A small network was shown many inputs. Here are its activations along a few directions, one row for each input.
In each table, some parts of the input vary, and every possible input appears once, in random order.
A made-up example of a description, with smaller parts first: line(4) and (point or ring(9) or (values(3) and ring(8))).
Shared parts are said once, and a part with two or three values counts as separate values.
In the rows, zero is written as 128.

Table:
r1: [143  98 132 127 134  91 129 141 141 127 106 113 127 113 153]
r2: [126 103 135 151 129 122 109  88 133 126 137  96 126 122  35]
r3: [ 91 143 141 134 125 125 133 100 129 135 137 143 119 135 102]
r4: [130 156 123 141 125 170 132 141 114 144 154 138 125 143 133]
r5: [128 109 132 115 135  83 128 119 137 117 107 120 125 114 145]
r6: [110 113 148 159 133  93 124 111 127 145 134 127 108 121 130]
r7: [ 96 161 131 123 122 146 132 103 112 137 140 146 128 143 105]
r8: [113 159 114  81 121 135 135 111 123 108 110 142 148 136 122]
r9: [140  98 121 109 130 110 111  93 144  99 109  91 146 115  55]
r10: [161 137 111 115 127 162 136 170 128 113 127 127 143 124 158]
r11: [130 156 114  85 120 150 138 132 125 109 123 144 144 140 134]
r12: [152 100 125 122 131 110 117 157 134 127 116 117 128 117 165]
r13: [126 103 147 172 133 100 124 133 131 155 133 121 112 120 137]
r14: [113 159 131 127 122 162 135 123 114 139 152 149 126 147 117]
r15: [147 153 107  98 122 159 136 150 125 114 125 132 142 135 149]
r16: [ 97 126 144 148 128 110 130  97 127 141 129 138 112 126 116]
r17: [114 122 127 104 130  99 135 105 136 113 101 132 131 120 132]
r18: [108 139 124  91 126 114 137 108 139 106 108 137 138 129 119]
r19: [164 116 113 123 130 135 128 168 132 117 121 117 131 126 165]
r20: [136 104 140 166 131 120 112 147 125 155 143 125 113 124 151]
r21: [148 120 129 167 131 146 123 159 123 147 149 125 117 134 150]
r22: [145 140 127 158 131 173 132 160 118 142 155 134 127 133 142]
What do these inputs look like to the network? -> values(2) and (point or ring(10))
Change only the values(2) part in r18. List by row number the other rows that result. -> r3
Change only the ring(10) part in r22. List by row number the other rows that result. -> r3, r4, r6, r7, r13, r14, r16, r20, r21

Table:
r23: [129 156 140 207 126 195 126 165  98 186 195 149  99 151 152]
r24: [159 127 141 214 132 178 126 210 111 187 184 140 101 137 202]
r25: [185 135  96  73 127 146 140 208 131  99 104 136 150 126 236]
r26: [166  84 105  56 135  68 128 137 160  67  58  99 155  94 160]
r27: [150  35 153 189 147  42 103 132 153 143 109  84 102  89 140]
r28: [ 74 216 109  56 110 186 148  69 110  99 130 167 158 159  61]
r29: [169  85 144 205 139 121 115 201 125 175 155 120  97 119 215]
r30: [ 66 119 164 179 128 106 115  47 125 156 153 127 103 133  26]
r31: [143 207  91  76 114 221 150 171 105 111 144 164 152 161 171]
r32: [131  97 113  45 131  52 131  89 160  66  55 100 154 101 107]
r33: [116  48 162 179 143  25 106  84 153 141 107  85 101  96  88]
r34: [186 102  99  71 131 104 132 183 145  90  77 111 154 108 207]
r35: [109 219 102  70 113 214 156 120 107 105 145 169 155 163 109]
r36: [ 95 167 151 202 125 187 132 115  99 181 195 153 102 153  91]
r37: [169  53 147 204 143  79 108 177 139 165 128  96 101 102 186]
r38: [174 177  93  84 120 203 150 217 117 112 133 155 153 146 222]
r39: [ 93  76 163 174 135  57 102  57 138 146 128  98 105 112  42]
r40: [ 61 164 159 189 123 158 124  64 101 175 181 150 104 150  43]
r41: [ 80 170 114  46 115 133 140  52 134  82 101 143 156 140  43]
r42: [107 125 115  41 123  84 126  62 147  73  77 113 158 118  60]
What do these inputs look like to the network? -> values(2) and ring(10)
Changing only the ring(10) part turns r26 into r31. The same change can be made to r27. Which row results? -> r23
